A small network was shown many inputs. Here are its activations along a few directions, one row for each input.
Each table varies a few parts of the input and shows all the possible inputs, shuffled.
A made-up example of a description, with smaller parts first: values(2) and (point or ring(11) or (line(6) and ring(8))).
Shared parts are said once, and a part with two or three values counts as separate values.

Rows:
x1: -0.08  +0.01  +1.44  +0.72  +3.45  -1.50  +0.54  -0.01  +1.78  -0.25  +2.63  -3.02  -3.48  +1.29  +0.40
x2: -1.33  +1.76  -1.07  -2.53  +3.30  -0.14  -0.56  +0.19  +0.25  -2.48  +0.51  -3.43  -1.51  +0.30  +0.86
x3: -0.50  -6.72  +0.26  +1.41  -0.40  +1.53  +2.67  -0.36  +7.52  +7.90  -3.91  +3.04  +6.33  -5.14  +2.76
x4: -2.50  -5.13  -2.73  -0.89  -0.02  +2.16  +0.00  +0.48  +4.06  +4.11  -7.03  +1.58  +8.20  -5.33  +3.40
x5: +0.95  +0.04  +0.06  +1.46  +1.92  -2.30  +1.47  +2.74  -0.17  -0.35  +2.12  -0.20  -2.92  +1.10  -1.34
x6: +0.03  +2.07  -0.46  -0.69  -2.85  +1.24  -1.19  -1.49  -3.22  -2.53  -0.17  +1.01  +0.48  +0.72  -1.09
x7: +1.35  +0.85  +1.98  +2.46  -2.99  +0.14  -0.09  -1.90  -2.19  -0.21  +1.75  +1.75  -1.12  +1.53  -1.67
x8: +0.84  +2.09  -1.55  -1.35  -0.65  -0.04  -0.22  +2.17  -2.79  -2.62  -0.05  +1.25  +0.29  +1.13  -1.46
x9: +2.28  +0.77  +0.92  +1.59  -0.66  -1.43  +0.94  +1.95  -1.68  -0.37  +1.88  +1.94  -1.38  +1.82  -2.18
x10: -0.95  +2.16  +0.44  -2.00  -1.41  +1.08  -2.41  -3.16  -1.69  -1.54  +0.03  -1.77  -1.03  +0.55  +0.83
x11: -0.52  +1.53  -2.27  -1.64  +1.82  -0.82  +0.30  +2.95  -1.45  -2.46  -0.01  -0.78  -1.13  +0.57  -0.80
x12: +0.44  +0.59  +2.99  +1.44  -1.52  +0.07  -1.45  -3.55  -0.41  +0.82  +2.26  -1.37  -2.74  +1.47  +0.30
- What do these inputs look like to the network? => values(2) and (point or ring(5))
- The inputs of x12 and x10 match in every part but the values(2) part. If x3 is changed in the same way as x12 into x10, which row does it become? => x4

Rows:
x13: +3.65  +0.44  +1.13  +3.10  -1.99  -1.58  +3.19  +2.95  -1.46  +0.08  +3.46  +4.55  -1.87  +2.17  -4.04
x14: -0.37  -0.84  +2.81  +2.26  +4.09  -1.74  +0.96  -1.54  +3.00  +0.59  +3.50  -3.89  -4.40  +1.21  +0.73
x15: -2.19  +2.56  -1.00  -4.64  -0.65  +2.49  -2.79  -3.27  -0.74  -2.04  -1.43  -2.68  +0.53  -0.33  +1.95
x16: -1.21  -8.74  -0.17  +1.97  -1.59  +2.50  +2.18  -0.99  +8.26  +9.59  -6.61  +4.16  +9.61  -6.89  +3.84
x17: -3.04  +0.70  -2.65  -2.95  +4.22  +0.34  -0.77  +0.47  +1.00  -2.57  -1.19  -4.42  -0.36  -1.07  +1.92
x18: +0.70  +2.21  -3.62  -2.11  -0.44  +0.35  +0.97  +4.12  -3.36  -3.63  -1.71  +2.98  +2.81  +0.02  -2.30
x19: +1.74  +1.01  +3.53  +4.01  -5.64  +0.12  -1.55  -3.91  -4.02  +0.48  +2.04  +2.24  -1.93  +2.20  -1.90
x20: -1.12  +0.36  -3.86  -2.90  +4.04  -1.74  +0.33  +5.27  -0.30  -2.04  -2.04  -1.31  +0.34  -0.86  +0.31
x21: +1.95  -1.18  +1.16  +2.43  +3.62  -3.37  +2.24  +4.35  +1.80  +1.74  +3.16  -0.52  -3.82  +1.75  -1.07
x22: +0.74  +1.22  +4.33  +0.38  -1.49  +0.51  -1.45  -5.73  +0.95  +1.31  +3.46  -2.16  -3.52  +1.35  +0.91
x23: -0.84  +2.25  -1.65  -1.56  -4.18  +2.12  -3.32  -1.72  -5.13  -3.51  -2.63  +1.07  +2.59  +0.43  -0.34
- What do these inputs look like to the network? => point or (values(2) and ring(5))
- Change only the values(2) part in x21. List by row number the other rows that result. => x20

Rows:
x24: -0.33  -3.01  -1.86  +0.14  -2.37  +1.79  +1.49  +0.91  +1.71  +2.88  -4.02  +4.13  +5.99  -3.29  +0.38
x25: -0.25  -3.48  -2.53  -0.23  +1.34  +0.32  +2.50  +3.80  +3.18  +2.53  -3.84  +2.88  +5.49  -3.22  +0.62
x26: -2.47  -2.65  -0.69  -1.68  -0.01  +2.45  -0.60  -2.99  +3.85  +2.87  -3.82  -0.72  +4.44  -3.81  +3.29
x27: +1.56  +4.27  -0.65  -0.74  -2.16  -0.37  -0.15  +1.09  -5.10  -4.45  +2.45  +1.49  -2.71  +2.84  -3.26
x28: -2.45  -3.52  -2.41  -1.84  +3.84  +0.83  +1.43  +1.50  +5.51  +2.51  -3.49  -1.42  +3.68  -3.73  +3.01
x29: -1.76  -0.69  -1.98  -2.65  +3.89  -0.43  -0.16  +1.96  +2.35  +0.17  -1.39  -2.83  +0.10  -1.28  +2.09
x30: +3.54  +1.31  +5.72  +4.76  -0.26  -2.54  +1.71  -1.74  -0.12  +1.17  +7.75  -0.39  -7.68  +4.29  -2.73
x31: -0.42  +0.41  +0.06  -1.20  -3.02  +1.96  -2.23  -2.42  -1.18  +0.25  -2.00  +0.61  +2.40  -0.53  +1.00
x32: +1.70  +3.80  -1.41  -1.19  +1.69  -1.87  +0.83  +4.00  -3.66  -4.70  +2.63  +0.17  -3.04  +2.92  -3.01
x33: -0.49  +1.51  +0.19  +0.04  -2.69  +1.26  -2.46  -2.48  -3.40  -2.18  -0.75  -0.07  +0.62  +0.91  -0.17
x34: +0.55  -0.60  -2.25  -0.99  +1.17  -0.92  +0.88  +4.33  -0.12  +0.10  -1.76  +1.62  +1.94  -0.72  -0.44
x35: +0.39  +1.05  -1.39  +0.73  -2.47  -0.01  -0.30  +1.31  -3.82  -2.00  -0.71  +2.27  +0.57  +0.60  -1.90
x36: +0.53  +0.56  -2.18  +0.32  +1.63  -1.66  +0.75  +4.44  -2.25  -2.35  -0.50  +0.85  +0.12  +0.69  -1.63
x37: +2.54  -1.99  +5.48  +6.67  -0.34  -2.52  +1.64  -1.73  +1.56  +3.67  +5.08  +0.42  -4.95  +2.44  -1.31
x38: +2.40  -3.25  +5.09  +4.83  -0.80  -1.77  +1.65  -1.68  +3.66  +5.84  +3.38  +1.00  -2.91  +0.80  -0.11
x39: -1.18  -2.56  -0.45  -0.56  -2.62  +2.97  -0.60  -2.59  +2.12  +2.72  -3.99  +1.95  +5.93  -3.11  +1.95
x40: +0.70  +4.63  +0.81  -1.37  -2.36  +0.85  -2.15  -2.42  -4.71  -4.50  +2.32  -0.69  -2.56  +3.11  -1.57
x41: -1.97  +0.46  -1.94  -1.34  +4.44  -1.17  -0.37  +2.05  +0.33  -2.35  -0.17  -3.84  -1.74  +0.10  +0.89
x42: -0.60  +3.66  -1.13  -2.77  +4.35  -1.43  -0.21  +1.80  -1.27  -4.61  +2.93  -4.18  -4.72  +2.37  -0.61
x43: -1.94  +1.44  +0.01  -1.10  +0.08  +0.63  -2.51  -2.89  -1.60  -2.09  -0.48  -3.03  -1.04  +0.19  +1.18
x44: +1.88  -6.14  +4.44  +5.55  -0.41  -0.63  +3.42  -1.84  +7.01  +8.14  +1.43  +2.44  +0.97  -2.03  +0.99
x45: -0.61  +4.57  +0.67  -2.47  +0.20  +0.26  -2.15  -2.84  -3.02  -4.45  +2.66  -3.43  -4.12  +2.49  -0.32
x46: -1.76  +0.31  -0.12  -2.37  -0.34  +1.34  -2.24  -2.84  +0.55  +0.41  -1.74  -2.15  +0.83  -1.23  +2.37
x47: +0.45  -0.10  -1.48  -0.52  -2.79  +0.65  -0.16  +1.27  -1.59  +0.41  -1.97  +2.91  +2.40  -0.80  -0.71
- The inputs of x32 and x34 match in every part but one. If x30 is changed in the same way as x32 into x34, which row does it become? => x38
- What do these inputs look like to the network? => line(4) and (point or ring(5))
- Start at x39 and move only the ring(5) part, one step at a time. The first step leads to x26. Which rows follow, in order? => x28, x25, x24
